Each row below holds a small network's activations on one input, seen along a few directions.
Each table varies a few parts of the input and shows all the possible inputs, shuffled.
Descriptions start from the smaller parts, as in this example, which fits no table here: values(3) and (point or line(9) or (ring(5) and line(6))).
Shared parts are said once, and a part with two or three values counts as separate values.
In the rows, zero is written as 128.

Other details of the inputs vary at random and push rows far along three fixed directions, the same in every table; ignore that.

Table:
r1: [138 134 124 109 142 114 117 130 154 122 128]
r2: [136 111 115 137 131 118 120 132 122 125 137]
r3: [120 145 119 151 135 157 111 126 124 149 123]
r4: [120 123 149 123 101 121 140 124 116 112 116]
r5: [120 131 117 113 143 116 128 126 147 132 132]
r6: [129 131 117 119 139 111 130 126 128 127 129]
r7: [120 149 163 108 101 123 142 121 131 113 116]
r8: [131 133 112 113 144 115 134 130 136 127 139]
r9: [123 124 168 148  97 164 129 126 108 123 107]
r10: [116 131 153 115 100 127 152 124 124 115 124]
r11: [132 120 115 123 136 113 122 129 127 126 130]
r12: [126 130 113 117 139 112 127 126 134 132 132]
r13: [141 109 117 140 130 115 123 133 115 118 136]
r14: [115 140 117 107 147 116 135 124 155 141 134]
r15: [122 132 114 109 142 119 133 129 153 133 135]
r16: [122 141 120 152 136 158 109 126 122 143 127]
r17: [137 117 114 136 131 123 125 131 121 118 141]
r18: [110 140 116 111 138 119 126 125 152 144 128]
r19: [135 125 124 158 132 154 111 132 117 141 124]
r20: [131 132 125 149 135 157 106 130 123 145 115]
r21: [125 129 112 129 137 120 127 128 134 140 140]
r22: [110 143 114 107 141 118 129 125 157 147 129]
r23: [128 140 124 147 139 157 108 128 122 144 112]
r24: [198  30 126 159 129 111 107 159 109  82 137]
r25: [136 124 115 123 137 117 125 131 124 115 135]
r26: [128 113 117 123 131 115 118 131 136 124 126]
r27: [133 128 119 120 142 112 134 129 132 132 131]
r28: [132 120 115 132 134 118 129 130 132 136 141]
r29: [117 132 114 114 139 113 124 126 144 131 126]
r30: [144 106 121 125 135 108 127 134 125 122 134]
r31: [119 151 161 109 102 127 139 120 131 114 115]
r32: [124 128 146 131 107 123 151 125 112 124 132]
r33: [129 117 121 120 135 113 125 130 137 126 126]
r34: [139 108 150 137  97 125 148 130 101 103 135]
r35: [138 131 126 148 139 163 114 134 124 139 121]
r36: [126 148 173 137  97 166 123 125 125 126 101]
r37: [135 126 122 119 145 113 136 128 133 129 137]
r38: [137 124 128 150 133 154 108 133 122 142 117]
r39: [129 127 156 122 106 118 154 124 112 119 122]
r40: [128 123 146 133 106 122 151 125 112 123 132]
r41: [129 128 123 154 129 155 111 131 123 147 126]
r42: [130 140 124 145 135 162 110 130 120 134 118]
r43: [128 127 155 122 105 117 152 124 109 116 122]
r44: [118 141 124 141 139 159 109 128 141 152 111]
r45: [135 122 118 121 139 110 126 127 122 115 135]
r46: [115 158 160 104 106 128 143 119 141 123 117]
r47: [127 120 164 148  91 164 128 129 105 114 108]
r48: [131 117 118 118 135 118 127 133 140 120 133]
r49: [197  38 130 171 117 116 114 154  90  82 143]
r50: [128 134 124 156 135 161 110 129 120 142 127]
r51: [125 129 126 146 133 156 104 130 129 139 109]
r52: [123 128 121 115 139 115 132 128 146 136 127]
r53: [135 125 117 121 137 118 127 131 125 116 134]
r54: [132 127 117 120 141 112 127 126 125 120 134]
r55: [125 138 122 153 134 160 111 127 120 142 126]
r56: [117 144 119 149 131 157 110 127 127 152 124]
r57: [120 132 117 114 141 115 127 127 146 135 127]
r58: [129 121 144 135 107 122 146 126 109 119 131]
r59: [110 139 115 111 136 118 125 125 149 140 127]
r60: [119 126 116 117 134 116 121 128 142 132 127]
r61: [128 140 120 146 137 154 105 127 120 139 113]
r62: [104 145 146 109 110 124 148 120 140 139 121]
r63: [122 140 113 115 143 113 128 124 133 132 129]
r64: [135 121 114 132 133 122 129 130 125 122 142]
r65: [123 127 119 116 139 113 129 128 144 133 127]
r66: [134 123 117 130 138 119 135 128 131 133 145]
r67: [138 119 113 133 136 123 130 131 128 125 144]
r68: [130 135 114 111 145 115 138 129 139 130 140]
r69: [143 107 118 139 132 115 126 134 118 121 138]
r70: [120 127 120 115 134 116 127 129 146 136 128]
r71: [130 116 145 135 105 123 145 128 114 124 134]
r72: [137 136 127 106 142 114 124 130 160 128 130]
r73: [108 136 147 114 105 123 144 122 131 129 119]
r74: [118 138 145 123 111 124 155 120 119 127 137]
r75: [125 119 158 119  96 125 152 128 119 108 124]
r76: [138 120 120 120 142 110 130 128 126 119 136]
r77: [112 143 115 103 147 114 135 123 156 141 134]
r78: [130 110 154 125  94 122 144 129 110  98 122]
r79: [117 143 156 116 107 123 156 118 114 119 125]
r80: [139 108 116 137 132 116 123 134 124 127 140]
r81: [133 126 115 128 135 123 136 129 132 130 145]
r82: [122 141 120 153 133 157 109 127 120 145 122]
r83: [134 122 117 118 140 110 131 131 136 134 135]
r84: [126 138 114 115 146 112 131 126 136 136 131]
r85: [111 152 152 148 107 166 133 120 111 140 120]
r86: [129 132 120 147 133 154 102 129 121 140 116]
r87: [115 153 116 147 136 166 111 126 129 147 126]
r88: [128 117 120 121 135 114 122 129 133 117 129]
r89: [135 125 125 150 132 155 104 131 120 140 115]
r90: [130 131 117 116 143 110 131 125 129 123 136]
r91: [116 143 120 138 135 164 105 129 137 140 116]
r92: [125 144 120 150 137 165 117 129 131 151 130]
r93: [111 164 160 100 108 128 147 118 146 128 118]
r94: [140 112 158 125  96 120 152 130 100  97 127]
r95: [121 137 158 115 107 120 159 119 114 118 127]
r96: [134 119 115 134 134 118 125 129 121 121 141]
r97: [129 129 116 127 139 118 134 127 132 133 144]
r98: [132 130 119 115 144 110 135 127 132 127 137]
r99: [109 138 153 113 106 124 149 119 127 121 122]
r100: [144 124 126 116 134 114 113 131 141 111 126]
r101: [106 142 150 112 106 124 147 118 126 120 121]
r102: [144 115 118 119 138 111 135 134 127 116 139]
r103: [136 110 114 138 130 118 120 132 120 124 137]
r104: [121 134 126 143 137 159 105 128 133 139 115]
Each input here is: line(8) and (point or (values(3) and line(4))).
- The inputs of r27 and r61 match in every part but the line(8) part. If r22 is changed in the same way as r27 into r61, which row does it become? => r26
- The inputs of r98 and r90 match in every part but the line(8) part. If r9 is changed in the same way as r98 into r90, which row does it become? => r104
- Change only the values(3) part in r45. List by row number the other rows that result. => r88, r96
- Change only the line(4) part in r40. List by row number the other rows that result. => r66, r71, r92
- Start at r24 and move only the line(8) part, one step at a time. The first step leads to r15. Which rows follow, in order? => r75, r10, r48, r47, r91, r78
- Change only the values(3) part in r15. List by row number the other rows that result. => r68, r81
- Which other rows agree with r50 in the line(8) part? List them by row number. => r1, r23, r33, r34, r48, r69, r73, r76, r80, r89, r94, r99

Table:
r105: [105 132  91 152 143 131  98 127 130 157 124]
r106: [149 164  97 143 178 144 115 127 141 149 147]
r107: [100 175 103  45 154  62 201 116 159 137 178]
r108: [173  52 120  96 120  21 205 138 115  90 195]
r109: [143 151  92 133 188 150 123 134 143 142 143]
r110: [124 135  91 154 167 151 121 138 152 185 140]
r111: [104 141 140  56 137  43 181 112 202 129 173]
r112: [136  64 186 131  39  92 205 139  72  70 144]
r113: [215  48 131 133 153  92  99 155 126  81 117]
r114: [112 126 103 151 154 134 108 127 130 170 119]
r115: [ 99 125  87 150 144 137  93 127 130 146 123]
r116: [ 77 154 174 110  74 125 191 102  93 129 120]
r117: [107 132  94 127 148 147  83 136 174 146 108]
r118: [104 150 146 175  97 220 130 122 102 156 122]
r119: [112 147  84 125 171 139  92 124 125 146 128]
r120: [ 83 153 171 127  67 111 176 108  98 136 111]
r121: [169  49 200 177  72 160 100 144 105  70 117]
r122: [129 158 107 141 165 130 101 118 120 147 122]
r123: [150  61 210 107  44  73 188 137  98  75 110]
r124: [197  35 117 150 152  91  89 158 153  85 159]
r125: [ 96 199 190  98  66 123 208 104 102 131 140]
r126: [109 185 138  48 133  62 170 109 172 118 127]
r127: [212  52 120 137 144  90  86 158 125  93 126]
r128: [125 148 104 135 173 143 104 124 122 143 116]
r129: [ 89 177 106  73 141  68 154 101 133 109 144]
r130: [193  73 187 169  79 153  98 145  82  61  86]
r131: [162  74 118  88 134  14 167 129 100  88 162]
r132: [116 151  97 134 169 144  97 122 122 134 118]
r133: [100 154 163 154  86 210  96 121 125 138  84]
r134: [157  43 179 168  70 154 110 152  90  80  85]
r135: [124 158  90 109 163 147  72 134 167 139 114]
r136: [ 83 136 103  82 136  61 175 115 144 139 143]
r137: [116 157 174 161  92 203 107 122 125 163  84]
r138: [ 82 165 183 104  64 137 222 108 105 134 143]
r139: [ 75 165  95  71 125  68 185 117 164 138 172]
r140: [129 151 101 136 162 128  97 120 120 157 129]
r141: [211  64 111 154 168 100 126 150 108  91 159]
r142: [ 96 201 189 107  71 134 198 102 101 107 133]
r143: [124 149  98 103 169 149  84 138 166 142 109]
r144: [182  74 183 163  80 158  96 144  85  53  87]
r145: [124 160 177 142 110 203 113 126 121 129  69]
r146: [121 152  85 125 162 148  84 130 179 164 120]
r147: [211  43 120 126 156  87  93 160 130  96 126]
r148: [108 133 156 182  95 209 135 131 102 162 105]
r149: [115 162 161 171 102 183 104 113  79 127  91]
r150: [106 133  79 145 154 139  91 119 131 148 137]
r151: [193  50  89 165 136 100 117 153 111 101 176]
r152: [ 82 185 174 105  70 118 168 100  86 120 118]
r153: [124 142  91 158 156 144 116 134 150 179 141]
r154: [116 148  67 142 163 153 107 127 154 160 164]
r155: [132 145 100 102 177 143  93 139 169 150 110]
r156: [117 164 174 143 103 208 104 125 120 119  71]
r157: [ 88 166 107  53 149  57 174 107 138 134 150]
r158: [128 156  73 123 180 152 108 136 147 151 155]
r159: [164  82 133  55 107  10 161 134 139  60 153]
r160: [ 95 123  91 146 149 143 101 127 131 153 120]
r161: [146  95 102 122 186 123  95 144 192 139 140]
r162: [115 149  85 130 160 133  86 123 123 139 132]
r163: [182  21 116 142 140  97 104 163 135  95 118]
r164: [104 129  82 141 162 143  99 120 132 154 133]
r165: [115 144  79 154 153 146 110 137 153 171 145]
r166: [120 159 159 183  92 206 133 121  99 167 120]
r167: [ 95 192 191  94  76 130 212 106 103 139 139]
r168: [ 88 159 119  56 123  52 174 117 186 144 134]
r169: [103 148 148 179  90 189 107 113  88 151 104]
r170: [203  26 128 141 166  84 102 156 156  97 151]
r171: [135 103  98 122 182 130  86 143 191 134 139]
r172: [183  69 183 183  97 141 119 136  46  82 102]
r173: [200  69  95 153 145  98 109 155 106  91 170]
r174: [121 169 159 168 114 215 126 123  95 125 109]
r175: [117 136  92 145 170 135 107 118 134 174 134]
r176: [133 168  80 135 178 152 104 128 145 133 149]
r177: [114 138  97 132 147 143  88 138 173 159 108]
r178: [147  97 191 111  42  84 197 128  64  49 159]
r179: [ 70 175 195  68  66 128 198 105 140 129 103]
r180: [ 93 166 117  35 145  53 184 110 195 151 145]
r181: [107 151 157 181  96 190 112 110  89 162 101]
r182: [ 98 149 166 150  95 215 106 122 127 144  79]
- What is each input in this table made of? => ring(6) and (point or (values(3) and line(4)))
- The inputs of r161 and r111 match in every part but the ring(6) part. If r179 is changed in the same way as r161 into r111, which row does it become? => r137
- The inputs of r169 and r164 match in every part but the ring(6) part. If r146 is changed in the same way as r169 into r164, which row does it become? => r182
- Start at r168 and move only the line(4) part, one step at a time. The first step leads to r137. Which rows follow, in order? => r127, r126
- Change only the values(3) part in r132. List by row number the other rows that result. => r156, r174
- Change only the values(3) part in r149. List by row number the other rows that result. => r130, r142
- Change only the ring(6) part in r158. List by row number the other rows that result. => r107, r125, r167, r173, r178
